A small network was shown many inputs. Here are its activations along a few directions, one row for each input.
Each table varies a few parts of the input and shows all the possible inputs, shuffled.
Descriptions start from the smaller parts, as in this example, which fits no table here: one of 2 separate values, together with either a single point or one of 9 places along a line or (one of 4 places along a line, together with one of 5 places around a ring).
Shared parts are said once, and a part with two or three values counts as separate values.
(in the rows, 128 means zero)

Table:
x1: [152 145 135 161 146 107  81 116 133 133 154 168 200 168]
x2: [158 143 125 144 120 110  54 161 147 166  88 102 138 106]
x3: [115 138 168 131 129 135 191 110 124  76 114  94 101  99]
x4: [156  90 116 145 114 138 108 170 118 138 106 151 116 202]
x5: [ 81  88 138 110  97 129 136 124 133 122 156 144  56 158]
x6: [156  86 118 151 114 124  94 155 129 132 102 142 111 212]
x7: [ 83 147 126 128 130 120 135  88 127 109 225 137 154 127]
x8: [172 173 146 173 130 137 140 135  98 129  56 138 130 141]
x9: [134 147  96 156 134 105 125 101  99 128 201 181 162 125]
x10: [153 153 140 162 119 127 147 113  68  96  97 148  93  97]
x11: [ 94 147 120 113 142 121 166 114 166  97 216 135 164 121]
x12: [108 116 101  80 129 126 122 129 166 135 118  70 127  60]
x13: [159 171 160 170 130 135 108 148 108 100  58 132 122 142]
x14: [103 123 109  80 108 148 109 110 133 155 128  78 120  62]
x15: [ 85  53 146 101 149 137 161 139 167 113 141 132  88 150]
x16: [104 113 112  97 104 111 148 138 166 134 138  68 120  52]
x17: [167 167 126 129 146 110 105 133 116 160 158 177 200 165]
x18: [ 95 139 107 111 169 127 149  86 160 105 187 135 178 137]
x19: [140 128  89 135 103 107  96 144 102 165 131 110 105  51]
x20: [146  90 112 131 111 122 117 142 108 137 147 178  56 147]
x21: [164 156 123 156 141 120 109 125 124 157 163 173 203 158]
x22: [ 81 131 116 100 168 124 161 114 178  88 194 144 178 119]
x23: [ 94  80 129 105 115 161 143 105 133 140 139 139  79 169]
x24: [ 92 155 108 102 139 151 136  83 135 119 198 147 167 132]
x25: [115 150 146 109 143 145 170 102 134  69  79 114 107 108]
x26: [110 144 171 132 112 134 161  88  97  81 113 109  90 100]
x27: [ 95  77 143  94 121 122 159 134 164 118 148 138  67 153]
x28: [109 156 155 107 113 170 161  94 102  88  93 119 107 107]
x29: [164 157 160 181 139 144 126 142  89 113  64 128 134 142]
x30: [157 134 116 164 122 122  83 159 130 183  94  94 151 108]
x31: [170  91 113 143 119 129 116 153 116 162 105 151 115 200]
x32: [174 176 153 158 138 132 138 141  83 131  59 133 131 151]
x33: [162 141 132 161 152 118  96 120 124 142 160 170 205 160]
x34: [165  97 111 132 120 123 121 162  99 162 105 143 119 216]
x35: [165 146 117 134 114 121  79 169 126 190  96 106 149  97]
x36: [ 87 100 113  89 129 123 143 145 174 120 125  76 134  54]
x37: [105 125 165 124 147 147 191 117 139  64  99 103 116  95]
x38: [166 147 117 126 128 110  81 169 112 202  93  97 145 106]
x39: [ 88 125 109 106  91 108 116 116 133 147 137  76 103  59]
x40: [ 95  78 134  86 143 141 139 129 159 113 131 141  78 163]
What do these inputs look like to the network?
Answer: one of 4 separate values, together with either a single point or one of 4 places along a line or one of 5 places around a ring
The inputs of x11 and x27 match in every part but the choice among 4 separate values. If x1 is changed in the same way as x11 into x27, which row does it become?
Answer: x6
The inputs of x30 and x29 match in every part but the choice among 4 separate values. If x12 is changed in the same way as x30 into x29, which row does it become?
Answer: x25
Which other rows does x35 become when the place on the line of 4 takes its other values? List them by row number.
Answer: x2, x30, x38

Table:
x41: [115  99 157 123 146 150 155 120 113 114 121 161 119 249]
x42: [137  94 150 128 156 169 125 134 139  83 106 172 127 230]
x43: [112  76 117 113 106  99  76 165 180 152 132 100  91 108]
x44: [127 140  90 153 149  97 145  99 150 117 234 140 184  85]
x45: [202 172 150 191 120 103  65 174 120 143  76 139 160 122]
x46: [121 101 163 162 131 139 126 158 137  76 144 193  96 213]
x47: [ 96 160 118 140 143 100 113 117 185 102 213 149 199 110]
x48: [ 91 132 171  97 165 161 153 110 158  72  54  85 116  80]
x49: [ 99 157 116 109 163 122 146  78 167 147 192 121 218 140]
x50: [103  69 101  87 122 142  80 160 187 164  94  95 119 137]
x51: [ 94 159 143 101  76 154 149  69  77  78 111  99  62  46]
x52: [192 169 112 161 120 105 136 169  83 187  66 138 165 139]
x53: [142  91 147 118 141 143 188 147  99 109 150 178  97 215]
x54: [129 125 133 135  83 170 127  98  77 100 167 207  65 197]
x55: [105  91  94  89  60 140  73 125 106 182 156 120  66  97]
x56: [132  69  89  73 109 103 138 158 142 185 133  82  92 117]
x57: [178 179 146 160 143 127 102 148 108 194  54 128 175 162]
x58: [107 181 100 111 111 140 110  65 114 125 242 163 170  85]
x59: [197 163 108 202 119  90 100 165  84 159  88 141 142 115]
x60: [173 208 105 172  83 129  66 126  43 173  90 161 130 119]
x61: [110 159 109 115 181 142 115 106 188 117 178 135 224 130]
x62: [112 131 153  93 137 125 218 110 118  95  87  78  91  64]
x63: [186 166 134 153 146 131  65 164 117 151  34 129 194 149]
x64: [118 143 104 100 160 113 174 113 137 134 222 129 205 108]
x65: [144  93 121 167 135 112 155 133 103  87 155 180  78 200]
x66: [116  56  89 130 112 106 105 172 132 168 152  97  79  94]
x67: [ 90 139 175 131 121 127 156 124 159  60  88  94  86  63]
x68: [112 126 149 135 141 111 184 106 120  73 108  88  70  39]
x69: [114  63 116  91 109 139 109 136 161 193 118  71 114 139]
x70: [ 85 131 181  99 151 153 185  91 134 100  75  67 108  90]
What do these inputs look like to the network?
Answer: one of 5 separate values, together with either a single point or one of 5 places around a ring
List by row number the other rows that have the choice among 5 separate values in common with x47.
Answer: x44, x49, x58, x61, x64

Table:
x71: [ 95  90 136 102 153 140 168 106 148 106 182 166 117 182]
x72: [115 147 133 128 152 134 141  96 136  90 208 182 182 172]
x73: [ 61  92 146  85 138 142 182 101 167  93 162 109  92  99]
x74: [ 93 105 146 117 152 136 179  91 134  69 186 168 121 175]
x75: [139 134 159 133 112 143 150 130 103  96  45 108  60 101]
x76: [118 131 121 116 149 132 131 111 150 125 205 174 182 175]
x77: [124 110 109 111 110 126 111 134 142 156  94  69 115  71]
x78: [104 148 109 129 156 118 134 107 161 138 205 142 200 116]
x79: [168 166 111 156 120 109  88 149 103 171 123 134 170 109]
x80: [170 109 146 151 133 134 118 162 103 134  60 141  94 190]
x81: [186 171 137 167 126 136 101 143  86 131  89 175 153 178]
x82: [179 188 125 175 125 116 109 145  95 136  96 139 172 110]
x83: [149 138 116 138 121 123 106 136 120 145 168 165 159 176]
x84: [139 111 158 131 118 134 136 157 120 120  37  86  72 111]
x85: [148 141 133 122 117 128 123 151 117 141  45  67 114  80]
x86: [157 141  96 145 123  99  82 155 131 177 136 127 176 111]
x87: [ 69 137 133  93 142 138 177  76 153  80 167  95 139  66]
x88: [133 128 106 133 135 129 100 129 141 140 187 171 163 170]
x89: [135 158 107 149 125 105 111 132 134 154 169 132 178 114]
x90: [ 78  89 125  88 121 134 147 120 153 107 143 106  74  95]
x91: [114  84 133 111 113 126 119 137 143 139  87  88  67 102]
x92: [127  98 131 124 121 127 142 132 120 122 146 151  95 180]
x93: [ 70 123 125  83 140 139 171  95 165 115 167  89 135  69]
x94: [ 97 102 139  99 108 130 151 123 137 112 125  98  66  99]
x95: [165 124 112 144 120 117  77 154 126 164 132 158 159 175]
x96: [130 140 128 121 108 134 124 134 110 149  79  80 107  72]
x97: [ 59 110 155  92 137 137 186  80 156  56 164 111  95  93]
x98: [156 107 140 145 120 132 120 143  95 138  98 149  90 176]
x99: [103 130 118 104 109 126 141 116 139 132 128  76 115  70]
x100: [163 131 154 159 125 143 145 146  81 106  69 164  89 184]
x101: [125 110 147 127 104 140 130 138 113 129  76  94  60  97]
x102: [182 167 121 164 132 108  87 161 115 161  83 126 182 124]
x103: [104 166 121 140 158 114 144  92 146 102 212 145 201 105]
x104: [187 152 134 166 132 127  80 161 108 156  79 154 162 187]
x105: [144 164 139 134 118 136 139 119 103 121  50  87 107  73]
x106: [121 145  92 138 141 109  99 122 151 153 185 138 185 109]
x107: [177 149 125 151 118 128  84 150  94 160 120 167 151 171]
x108: [108  86 120 118 137 135 136 125 142 119 161 161 103 180]
x109: [141  81 127 134 123 125 118 157 121 145 110 147  93 184]
x110: [ 85 118 106  97 128 132 132 106 158 132 143  83 124  68]
What do these inputs look like to the network?
Answer: one of 5 places around a ring, together with one of 8 places along a line
The inputs of x71 and x100 match in every part but the place on the line of 8. If x78 is changed in the same way as x71 into x100, which row does it become?
Answer: x82
Which other rows does x80 become when the place on the ring of 5 takes its other values? List them by row number.
Answer: x84, x85, x102, x104
Which other rows does x103 become when the place on the ring of 5 takes its other values? List them by row number.
Answer: x72, x74, x87, x97
